A small network was shown many inputs. Here are its activations along a few directions, one row for each input.
Each table varies a few parts of the input and shows all the possible inputs, shuffled.
Descriptions start from the smaller parts, as in this example, which fits no table here: ring(5) and (point or ring(9) or (values(3) and line(4))).
Shared parts are said once, and a part with two or three values counts as separate values.

Other details of the inputs shift rows strongly along two fixed directions, in all tables alike. That doesn't count.

Table:
R1: [ 31 -48  -3 -19 -56 -13 -33 -23  26  -9  29]
R2: [ 33   6 -12 -15 -68 -12 -25 -17  30   9  26]
R3: [-10  19  -2   9  54  14  42  45 -22 -29 -12]
R4: [  2   4  -9 -24 -47 -16 -23  -2  21 -14  42]
R5: [-15 -14  10  -8 -38   4 -12  17  14   9  49]
R6: [ -6 -11   6   7 -17  20   5  25  11  13  25]
R7: [-37  -2   9  13  37  16  27  39 -18  -5  10]
R8: [ 16 -24 -13   2  34 -13  -6 -22 -15  15 -71]
R9: [  2  11   3  -3  23  18  27  43  -4 -24  10]
R10: [ -1  33  -8  -5 -14 -33 -16 -47   5  -3 -19]
R11: [ -9  15   2  18 -11 -15   3 -26 -10  26 -18]
R12: [  7 -16 -12   6  44 -36   2 -22 -32  11 -81]
R13: [ 30 -38  -6 -21 -12  15 -46  14  26  -6  48]
R14: [-12 -11  11   5  11  16  30  57 -11   7  26]
R15: [-10  45  -4  14  35 -20  12 -39 -18 -10 -53]
R16: [ 18  -3  -7   2  27 -23 -34 -34  -8  -2 -12]
R17: [-11  -1   0  -2 -62 -26 -32 -26  14  21  33]
R18: [-12  -5   7  -4 -44   0 -19 -15  15  19  26]
R19: [-13  23  -4  28  21 -23  21 -21 -31  25 -38]
R20: [ 10 -13   1  15  42 -15  12 -41 -18 -13 -58]
R21: [ 21  -3  -6   0  28 -16 -33 -39  -6   2 -15]
R22: [-13  -7   7  -9 -41  -1 -18 -15  17  19  27]
R23: [ -1  34  -4  12  26   4   6 -40  -2  -4 -51]
R24: [ 17  15  -9 -16 -59 -20 -29 -28  19  -3  24]
R25: [-26  25  -1  30  24 -14  13 -31 -28  15 -38]
R26: [  2   4   5  11 -24  -2   0 -11   1  29  -2]
R27: [  4  12   2   0  44  26  42  46 -13 -18  -9]
R28: [ 17  13  -6  -2 -18   5  -2  -5  15  -3   2]
R29: [ 11  -3  -2  -2 -69 -19 -21 -21  13  36  26]
R30: [  4  -8  -1  21  45 -24  13 -43 -22 -15 -61]
R31: [  4   0   4 -10  28  28  39  77  -5 -28  28]
R32: [  3   9   3  -5  24  27  28  41  -3 -21   5]
R33: [ -4  19   0  -5   8   3   6   0   1 -17  -2]
R34: [ -3   7   3 -18   1  16   5  13  13 -17  15]
R35: [  4  17   4   5  48  29  39  38 -11 -16 -19]
R36: [-24  -7  14  13  32  43  29  47  -4  -2   9]
R37: [ 25 -26 -12 -17 -22 -19 -52  -7  12  -5  45]
R38: [ 20   5  -9 -13 -53   4 -25 -12  28  -4  26]
R39: [ 10  11  -7 -24 -54 -21 -29 -30  25  -3  25]
R40: [  8  33  -7   3  -3  -9  -3 -44  -3  -1 -34]
R41: [-18   0  15  19  38  32  33  34 -13   5 -11]
R42: [ 11 -52  -2 -22  27   3   5  57 -10  -8  -4]
R43: [ -8  -3   4   0 -46  -8 -18  -8   9  17  31]
R44: [-10   0   1 -10  19  28  24  72  -4 -39  42]
R45: [-13  11   9  -6  50  38  29  34  -1 -25  -7]
R46: [ -4   8   0  13 -22 -25   1  -9 -10  27   0]
R47: [ 12  30  -6   5  -8  -4 -10 -45   1   1 -31]
R48: [  8 -24 -14  -1  34 -33  -1 -12 -29   7 -61]
R49: [  5  10  -3  17 -29 -12  -7 -37   3  37 -17]
R50: [ -6  -1   4 -16  20  36  15  42  16 -25  20]
R51: [-15  -6   4   0 -19   9  -8 -11  14  19  10]
R52: [-32  19   0  19  27 -16  10 -32 -21  14 -33]
R53: [ 16 -18  -3  18  36   0   7 -42  -6  -8 -56]
R54: [-19  -9  15   8  12  34  17  36  -2   2  17]
R55: [  7  20  -1  -6 -14   4 -11 -25  13  -5  -7]
R56: [  3  42 -13  19  31 -26  22 -29 -25  -1 -54]
R57: [ 13 -24   7  -4  70  36  -4  33  -7 -19   4]
R58: [ -6 -12   4   0 -42  -7  -8  27   7  12  48]
R59: [ 18   3  -6 -16 -40 -12  -4  30  12 -10  43]
R60: [-33 -16  15  -3  20  20  20  60   0  -9  41]
R61: [  9  21  -1   4  13  10  12  -2  -1  -8 -19]
R62: [ 12 -63   2 -26  25  25   5  75  -1 -11   8]
R63: [-20  17   1  10 -11 -24 -10 -57  -3  27 -24]
R64: [-25  -3  12  11  14  13  18  39 -12  -2  21]
R65: [  6 -34  -1   3  18  -8   9   3  -8 -26  -4]
R66: [ 29 -44   0 -11 -35  -4 -26 -23  21  -9  13]
R67: [ 22 -29   2 -16  24  15 -26  15   5 -12  25]
R68: [  4  31  -8   4 -11 -21  -7 -28  -2 -10 -14]
R69: [ -6  -4   5  -1 -48  -1 -18 -13  11  20  25]
R70: [  2  19  -2  -9 -10   1  -5 -18   9 -10  -3]
R71: [-16  -1   3 -13  21  25  22  69   1 -38  43]
R72: [-17 -11  14   0 -12  23   0  16  12   9  26]
R73: [ 16   9  -7 -13 -48 -19 -15   6  16 -10  37]
R74: [-22   4  13   7  13  15   7 -10   2  14  -9]
R75: [ -8 -18  -1  -5 -47  -3  -8  34   7   9  60]
R76: [-13   9   3  14 -18  -2 -13 -43   8  27 -17]
R77: [ 22 -32 -14 -13  -6 -30 -23 -31 -10  19 -49]
R78: [-16  31   4  32  26 -10  19 -47 -24  28 -61]
Description of these inputs: line(6) and (values(3) or (values(2) and line(5))).
Question: Changing only the line(6) part turns R73 into R28. The same change can be made to R17. Which row results?
Answer: R76
Question: Changing only the line(6) part turns R75 into R11. The same change can be made to R4. Which row results?
Answer: R39
Question: Which other rows does R67 become when the values(3) part takes its other values? List them by row number.
Answer: R1, R77
Question: Which other rows does R50 become when the values(2) part takes its other values? List them by row number.
Answer: R51
Question: Which other rows agree with R61 in the line(6) part? List them by row number.
Answer: R26, R35, R41, R45, R47, R54, R55, R57, R62, R66, R72, R74
Question: Which other rows does R5 become when the values(2) part takes its other values? List them by row number.
Answer: R33

Table:
R79: [ -3  -5  -3 -10 -15  -5 -12   0   8   1  11]
R80: [ -6  -1   1 -11 -23  -2 -10   6   8   0  21]
R81: [ -4  26  -1  19  17 -13  -5 -44 -10  15 -34]
R82: [  0  -3  -2   5  17  -8   6   2 -10  -9 -14]
R83: [ 15   3  -8   4 -20 -29 -26 -58   1  14 -21]
R84: [  2  -4   4  -1 -16   3  -5   9   9   0  30]
R85: [ 10 -15  -2  -1 -13  -7 -14  -7   3  -2   9]
R86: [-12  15  -1   5  18   0   8   6 -10   0  -4]
R87: [  5  16  -7  11  13 -29  -4 -45 -15   6 -45]
R88: [ -7   3  -1  -7 -19  -4  -9  -3   6   2  12]
R89: [  0  37 -10  15 -13 -41 -15 -76 -10  23 -44]
R90: [ 16   5  -5 -17 -27   4 -18   1  19  -9  25]
R91: [ -6  -8   4   8  20   8  12   1  -4  -6 -12]
R92: [  5  10  -1   2  24  16  20  16  -1 -24  -9]
R93: [ -1 -16   1 -14 -20   0  -2  20  11  -7  27]
R94: [-2  8  3  6 12  6 11 13 -7  6 -2]
R95: [  5  -4   0  -6 -36  -2  -9  -3  11  10  15]
R96: [ -6  29  -6  17  -3 -31  -1 -67 -13  14 -54]
R97: [ 10  -6  -4   4   2  -8  -1  -6  -6   4 -15]
R98: [  6 -10   0   3   9  -2  -2  -6  -4  -4  -4]
R99: [ -4  -5   2 -11 -28  -2  -3  10   9  -3  25]
R100: [ -1  -3   0  -2   6   4   1   2   0   7 -10]
R101: [  3   8   4  -6  31  24  20  31   1 -25   2]
R102: [ -6 -10   5   2  20  12  11   8  -2  -6  -3]
R103: [  7  -8  -1   1  19   2   8  12  -9  -1 -11]
R104: [-13   6   3   7  11   2  17   5  -8  -7 -10]
R105: [-6 12  0  8 19  7  9 10 -9  8 -8]
R106: [-10  -4   3   1  19   4  18  14  -7 -10  -9]
R107: [ -9  -2   3   4  25  11   5  -2  -4  -1 -12]
R108: [-6  8  6  9 18  6  6  2 -4  0  0]
R109: [  7 -12  -3 -12 -16 -11 -14   8   5  -5  19]
R110: [  5  15  -5  14 -22 -22 -17 -50   2  15 -14]
R111: [-6  9  3  6 23 12 13 21 -9  4 -2]
R112: [-15   3   6  -1  21  12  19  23  -7  -9   0]
R113: [ -9  -2   1   4  16  -1  15   5  -7  -8 -14]
R114: [ -1 -11   0 -13 -19  -3  -8  10  10  -4  20]
R115: [  2  13  -1   9  -1  -6   5 -10  -6  12 -11]
R116: [  7  -8  -4 -12 -15 -12 -18   2   5  -1  14]
R117: [  3  -5  -2   3  -6  -2   3  -6   1   5 -13]
R118: [ 17 -13  -5 -11 -24 -10 -19  -1   7   7  13]
R119: [ -2 -13   5  -4 -21   9  -4   9  11  -3  26]
R120: [  4  -2  -3   2  15  -3 -10 -15  -5   2 -12]
R121: [-11  12   0  11  17  -2  18   7 -12  -5  -8]
R122: [  7   4  -4   4 -27  -9  -6  -6   4  11   9]
R123: [  1 -13   1  -8 -15   3 -14  -3  12   2  17]
R124: [ -1  -7  -2 -12 -21  -7 -13  -1   9   1  14]
R125: [ -7   4   3  11   3   2   4 -16  -2   1 -12]
R126: [-12   5   6   7  22  14   6   0  -4   0  -9]
R127: [ 10 -12  -5  -9 -26 -16 -15  -3   5  -4  15]
R128: [-11   6   2   6  17   5  20  22 -11  -8   5]
R129: [  5  -5  -2   0  24   5   3  12  -9   1 -12]
R130: [ -6   2   3   8   8  10  17  10  -6   2 -12]
R131: [-11  -1   8   3  19  16   7  10  -2  -3   1]
R132: [ 15 -18  -3  -8 -18  -4  -9  12   5   1  16]
R133: [ -5  12  -2   3  -4 -10   4  -6  -5   2   2]
R134: [  6 -19   1 -12 -22   7  -2  23  13   1  24]
R135: [  6 -20   1 -11 -23   7  -1  23  12   0  24]
R136: [-5 -6  5  2 19  8  5  0 -1 -3 -7]
R137: [ 3 -5  0 -3 -4 -1 -1 -2  3  7 -8]
R138: [  0   0   0  -5 -19   4  -8   2   7  10   8]
R139: [  4  -9  -3  -9 -16   2 -10   3   9   8   7]
R140: [-1  3  2  8 -3  1  1 -3  1  1  9]
R141: [-5 -9  4  5 17  9 10  2 -2 -5 -8]
R142: [  4   7   3  -4  28  23  23  29   0 -25   1]
R143: [-2  6  2  9 11  7 16 16 -8  3 -2]
R144: [  2   2  -6  -3   6 -12 -11  -9  -5   0 -10]
R145: [-1  2  3 -1 -8  4  1  2  2  8 -2]
R146: [  3  15  -1  -3  28  18  10  13  -1 -17  -7]
R147: [  9 -12  -2  -7 -10  -5 -20  -8   5   1  12]
R148: [  3  -3   0  -8 -30   0 -14  -1  12  12  15]
R149: [ 10 -17   0  -9  -9   0 -15   5   7  -4  21]
R150: [-3 -1  5  2 -5  4  0 -7  4  1  4]
R151: [  5  -5   0  -5 -37  -2  -8  -3  11  10  14]
R152: [ -1   3   1   1 -11   3 -12   0   7   6  21]
R153: [  4  10   1   0  29  19  23  21  -3 -24  -9]
R154: [-7 14 -2  2 -1 -8 -2 -5 -4  4  2]
R155: [-11   0  10   5  22  16  12  10  -3  -5  -3]
R156: [  5  -3  -4   1  21   2   0   5  -9   3 -16]
Question: Changing only one part turns R112 into R96. The same change can be made to R101. Which row results?
Answer: R153
Question: Changing only one part turns R79 into R93. The same change can be made to R126. Which row results?
Answer: R150
Question: What do these inputs look like to the network?
Answer: line(6) and (point or (values(3) and line(4)))
Question: A walk changes only the line(4) part. It starts at R115 and steps to R95. List the rest of the walk in order.
Answer: R134, R103
Question: Which other rows does R156 become when the line(6) part takes its other values? List them by row number.
Answer: R97, R103, R118, R129, R132

Table:
R157: [  1  17  -6  11  26 -24 -29 -88  -4  -1 -60]
R158: [-14 -19  11   3 -25  15 -21  16   8  23  55]
R159: [-14  53   0  29 -21 -21  17 -77  -3  24 -55]
R160: [-20  -7  11   1 -30   4 -24 -15  10  31  30]
R161: [ -1 -13   9   4  76  31   1  28  -8 -25   4]
R162: [ 12 -52  -2 -19 -23  -5 -25  22   9  18  29]
R163: [ 11 -13 -17 -20 -44 -50  -7  47 -12  -9  41]
R164: [ 26 -17  -7 -11 -54 -19   2  -3  12   1  -3]
R165: [ 38  12 -16  10 -27 -33 -17 -54  -7  32 -49]
R166: [ 10  30  -2   5  32   7  23 -27  -3 -32 -43]
R167: [ 27  16  -7 -23 -27   8 -24 -18  27 -11  15]
R168: [ -5  26   1  -2 -49   8  -8 -14  22  27  21]
R169: [  4 -12   1   0  33  23  42  55 -14 -13 -29]
R170: [ -8 -23  -4  13  37 -12   8 -16 -21  12 -54]
R171: [  1 -39   4  10  61  16  15  46 -25   5 -12]
R172: [-12 -20  11  -1  63  25  20  22  -6 -43  -2]
R173: [  3 -13 -10  19   6 -47  -4 -75 -19  21 -73]
R174: [  0  12   3   1 -42  22  -3  22  21  16  50]
R175: [ 11 -17   1 -19  -7   1 -43 -20  21  -6  25]
R176: [-48  -7  22  18  46  35  30  35 -16   1   2]
R177: [  2  15   3  -7  49  41  29  34   2 -42 -11]
R178: [-26 -14  14   6 -41  -5  -7 -18   9  13  32]
R179: [ 10  -9   3  -4  40  26  37  54 -15  -3 -24]
R180: [ 33  12  -8 -14 -22   9 -25  -9  23 -13  24]
R181: [-25  43   5  23  12  14  30 -17  -6  13 -39]
R182: [  7  11 -20 -28 -24 -32 -16  32   0 -39  62]
R183: [-24  26  -2  -6 -44 -36   0  38  -4  -1  66]
Question: What do these inputs look like to the network?
Answer: values(3) and (point or (values(2) and line(4)))
Question: Changing only the values(3) part turns R178 into R173. The same change can be made to R160. Which row results?
Answer: R162
Question: Which other rows does R179 become when the values(2) part takes its other values? List them by row number.
Answer: R162
Question: Which other rows agree with R167 in the values(3) part? List them by row number.
Answer: R157, R161, R166, R172, R175, R177, R180, R182
